Each row below holds a small network's activations on one input, seen along a few directions.
Each table varies a few parts of the input and shows all the possible inputs, shuffled.
Descriptions start from the smaller parts, as in this example, which fits no table here: one of 4 places along a line, together with either a single point or one of 9 places along a line or (one of 3 separate values, together with one of 8 places around a ring).
Shared parts are said once, and a part with two or three values counts as separate values.
In the rows, 128 means zero.

Other details of the inputs shift rows strongly along two fixed directions, in all tables alike. That doesn't count.

Rows:
r1: [142 169 124 134  83 132 188 122  91 126 161 107 144]
r2: [143 133 105 117 161 128 107 105 152 101  77 136 131]
r3: [162 140 116 157 102 142 198 152 118 142 159 128 130]
r4: [108 129  82 139 150 155  99 118 154  96 100 116 124]
r5: [120 135 109 112 154 145 102 108 144  90  77 131 143]
r6: [104 150  91 111 141 124  81  93 123  93 114 118 126]
r7: [168 131 120 156 114 133 185 153 112 157 175 146 130]
r8: [117 153 123 128 162 115  90  88 124  96 112 118  92]
r9: [178 138 144 129 118 123 185 144 105 151 154 161 150]
r10: [ 75  23 237 130  56 113 126 212 159 234 164  93 128]
r11: [132 146  90 123 145 110 100  81 143 104 100 105 114]
r12: [102 127  82 131 153 151  84 127 142  98 111 132 125]
r13: [157 142 145 120 114 128 175 153  92 139 165 171 161]
r14: [158 156 172 133 122 140 195 147  93 130 151 157 132]
r15: [ 42  14 227  84 101 117  38 169 191 182  69  85 132]
r16: [146 157 132 129  96 108 167 129  83 144 189 141 141]
r17: [113 127 114 149 174 142  95 121 146 102 109 133  90]
r18: [138 135  93 121 158  97  87  83 134 119 116 127 113]
Description of these inputs: one of 3 separate values, together with either a single point or one of 5 places around a ring.
Changing only the choice among 3 separate values turns r2 into r11. The same change can be made to r15. Which row results?
> r6
Change only the choice among 3 separate values in r17. List by row number the other rows that result.
> r8, r14
List by row number the other rows that have the choice among 3 separate values in common with r10.
> r3, r4, r7, r12, r17

Rows:
r19: [ 78  99 130 125 142 117  60 116 163 129 110  99 108]
r20: [128 153  88 138 135 132 120 114 114 109 145 131 116]
r21: [128 149  98 121 127 133 118 116 112 106 128 132 138]
r22: [151 129 141 140 121 154 175 153 112 147 148 154 147]
r23: [116 137 140 144 114 127 149 129 125 135 151 110 123]
r24: [147 151 101 134 138 121 137  98 130 110 124 126 128]
r25: [138  93 210 125  57 107 187 183 107 210 185 121 145]
r26: [132 153 109 135 154 129 121 115 113 104 144 147 123]
r27: [148 127 135 145 118 136 181 164 115 135 152 159 142]
r28: [145 150 107 124 152 115 124 108 119 113 137 156 139]
r29: [ 91  92 144  96 142 120  58 124 152 127  90 121 124]
r30: [126 158 108 127 134 133 134 108 118 100 123 128 143]
r31: [135 151  96 121 126 135 124 115 111 106 120 129 131]
r32: [ 97  89 128 124 144 143  69 136 178 131  86 107 118]
r33: [107  92 129 115 137 109  72 109 169 136  87  96 108]
r34: [147 143  89 126 132 120 123 108 121 118 128 129 123]
r35: [142 147  88 128 134 118 120 108 119 116 139 135 132]
r36: [137 154 100 123 129 136 132 111 116 104 112 125 129]
r37: [146 121 137 144 121 144 179 155 111 143 153 156 149]
r38: [159 154 112 130 152 120 138 102 123 109 121 146 130]
r39: [163 152 104 125 150 121 135 109 117 114 120 145 124]
r40: [132 156 101 144 141 133 136 104 124 103 129 120 112]
r41: [137 119 127 147 109 146 175 152 119 144 157 129 148]
r42: [134 158 120 118 146 132 136 110 116  97 121 148 143]
r43: [140 141  93 140 144 157 140 125 126 116 130 137 140]
r44: [ 90 102 140 113 135 123  76 111 162 122  78  95 122]
r45: [130 130 140 133 119 127 137 142 107 140 156 136 120]
r46: [116 120 172 127  72 127 166 156 110 160 162 112 151]
r47: [145 153 102 111 142 135 127 117 105 102 118 148 131]
r48: [140 131 146 136 119 130 150 139 113 139 139 126 110]
r49: [137 152  94 131 138 117 125 104 122 113 141 136 139]
r50: [ 98  97 153 126 154 119  72 116 163 125  89 106 100]
r51: [146 154 110 114 144 136 133 115 111 101 110 142 129]
r52: [125 122 183 118  84 127 171 159 105 158 162 133 153]
r53: [103  86 141 119 156 140  66 139 176 131  78 130 116]
r54: [139 117 162 144  73 142 194 186 124 164 168 122 139]
r55: [128 132 130 140 109 129 147 131 122 137 140 108 108]
r56: [134 154  85 137 135 134 127 113 113 110 136 128 108]
r57: [ 90  80 120 127 147 127  76 138 178 125  92 110 119]
r58: [ 93  59 209 120  87 114 110 171 145 194 131  93 103]
r59: [156 153 100 138 147 145 149 142 123 100 128 169 131]
r60: [127 133 157 140 124 126 149 134 119 134 149 129 126]
r61: [159 148  98 120 148 119 128 113 112 118 127 150 126]
r62: [103  95 152 115 156 103  69 109 169 134  92 118 124]
r63: [ 91  68 224 107  86 117 123 160 154 180 110  93 129]
r64: [133 134 137 134 113 115 150 120 129 139 145 118 140]
Changing only one part turns r21 into r29. The same change can be made to r30. Which row results?
> r42
Describe the family of inputs behind these rows.
> one of 2 separate values, together with either one of 5 places around a ring or (one of 3 separate values, together with one of 6 places around a ring)
Change only the choice among 3 separate values in r45. List by row number the other rows that result.
> r25, r29
Start at r38 and move only the place on the ring of 6, one step at a time. The first step leads to r39. Which rows follow, in order?
> r61, r25, r28, r62
Change only the place on the ring of 5 in r27. List by row number the other rows that result.
> r22, r37, r53, r59

Rows:
r65: [119 156 143 134  75 124 169 157  83 144 203 131 136]
r66: [ 61  81 183 105 131 149  57 139 149 139  70  80  87]
r67: [174 118 190 145  68 124 214 162 106 193 154 107 110]
r68: [158 132 155 161 101 108 199 127 110 165 181 114 126]
r69: [152 112 178 158  64 135 232 191 139 180 161 117 157]
r70: [ 86  89 184  96 115 103  63 127 164 135  63  74  89]
r71: [ 81  85 157  96 118  86  40 103 151 156 113  89 122]
r72: [170 161 109 114 226 152 116 109 134  60  85 231 168]
r73: [ 84  55 156 139 135 143  79 148 207 149  69  98 130]
r74: [144 193  79 120 160 145 113  83  98  60  89 140 103]
r75: [ 82  89 180 101 130  79  61  83 164 150  96  71 120]
r76: [ 66  86 182 101 120 127  60 141 165 131  69  80  80]
r77: [117 146 157 137  86 182 207 167  97 132 158 129 175]
r78: [144 125 144 164  93 166 216 185 135 143 162 133 149]
r79: [104  66 143 112 134  82  53 111 178 183 114  95 107]
r80: [ 82  69 163 141 139  90  73 125 195 152 103  81  89]
r81: [152 164  62 152 189 177 120 110 116  73 103 145  86]
r82: [163 115 124 140  78 125 194 181 115 166 168 139 145]
r83: [163 168 119 123 235 115 105  89 110  63 115 216 130]
r84: [156 149  24 138 170 152 107 111 126  82 114 171 132]
r85: [163 129 115  97 191 129 113 143 104 106 111 231 159]
r86: [173 128 148 140  95 131 216 143 133 168 145 125 165]
r87: [130 131 149 178 112 151 196 157 102 153 194 122 120]
r88: [162 128 135 146  90 106 177 141 101 180 194 129 131]
r89: [173 177  60 144 178 132 125  98 130  72  93 142  86]
r90: [140 131 131 161  91 129 175 173 109 160 208 135 118]
r91: [115 153 141 139  84 143 163 154  69 151 204 133 143]
r92: [144 114 120 150  94 172 185 192 100 163 179 147 150]
r93: [ 89  88 157  88 119  79  42  95 154 159 113  88 125]
r94: [138 186  66 121 160 140 125  89 135  49  89 145 158]
r95: [129 148 160 132  74 155 205 153 107 134 149 128 174]
r96: [154 171  36 144 175 111  99  95 128  85 142 154 108]
r97: [188 176  65 129 182 124 124  73 122  90  89 137  98]
r98: [ 89  82 173  86 123 111  72 106 185 143  62  82 156]
r99: [ 62  88 180 114 123  83  61 111 171 135  98  73 107]
r100: [153 169  46  98 155 128 100  81 100  75 106 154 155]
r101: [126 188  51 124 159 123  85  78  99  72 138 154 127]
r102: [141 189  76 127 171 108 110  47 104  66 120 131 130]
r103: [127 138 134 119  67 146 183 178  88 138 175 138 158]
r104: [156 172  60 149 180 158 125 112 129  66 104 147  78]
r105: [ 98  71 164 127 146  82  74  97 186 168  99  80 102]
r106: [ 71  49 154 142 149 170  77 159 199 145  76  97 129]
r107: [112 196  67 138 174 129 114  78 111  50 129 142 114]
r108: [143 136 139 112  62 121 182 164  91 144 165 132 162]
r109: [ 32  62 210 125 113 125  70 141 155 165 117  69 110]
r110: [164 138 154 157  92 147 200 161 106 156 152 126 100]
r111: [177 117 122 122  87 118 192 152 110 181 162 138 154]
r112: [133 135 152 173 102 131 202 162 119 149 194 121 112]
r113: [146 168  36 150 176 130  95  94 123  88 144 161 109]
r114: [122 149 157 134  76 161 210 168 112 124 157 129 167]
r115: [ 89  48 209  90 179  86  20 151 164 164  98 167 121]
r116: [136 134 135 117  64 141 177 162  84 145 167 140 164]
r117: [122 154 168 145  79 122 189 129  87 141 182 116 135]
r118: [170 195  79 101 164 121 115  57 100  72  86 131 114]
r119: [ 80  78 173  95 120 119  72 112 182 139  62  85 153]
r120: [175 116 246 111 113 126 200 183  92 175 147 188 124]
r121: [ 98  86 184  89 119 106  61 105 155 144  60  75  96]
r122: [102  56 160 126 136 123  82 130 205 161  64  91 137]
r123: [134 164  37 155 187 153  92 108 113  88 151 159 111]
r124: [ 74  65 164 147 141 110  68 124 190 156 105  87  90]
r125: [160 172  46  89 157 120 101  73 104  79 106 152 157]
r126: [123 134 133 123  77 166 177 176  75 146 174 139 165]
r127: [170 113 124 133  85 125 190 161 107 178 162 140 153]
r128: [135 191  51 119 159 106  90  79 105  68 137 147 126]
r129: [148 150  25 139 173 157 109 127 132  73 121 169 125]
Changing only one part turns r112 into r90. The same change can be made to r124. Which row results?
> r113
Changing only one part turns r92 into r123. The same change can be made to r85. Which row results?
> r115
Describe the family of inputs behind these rows.
> one of 5 places around a ring, together with either a single point or (one of 2 separate values, together with one of 6 places along a line)
Start at r67 and move only the place on the ring of 5, one step at a time. The first step leads to r68. Which rows follow, in order?
> r88, r127, r122
List by row number the other rows that have the place on the ring of 5 in common with r89.
> r66, r67, r70, r74, r76, r81, r97, r104, r110, r118, r120, r121
Change only the choice among 2 separate values in r98. List by row number the other rows that result.
> r86
Change only the place on the line of 6 in r77. List by row number the other rows that result.
> r94, r95, r98, r114, r119
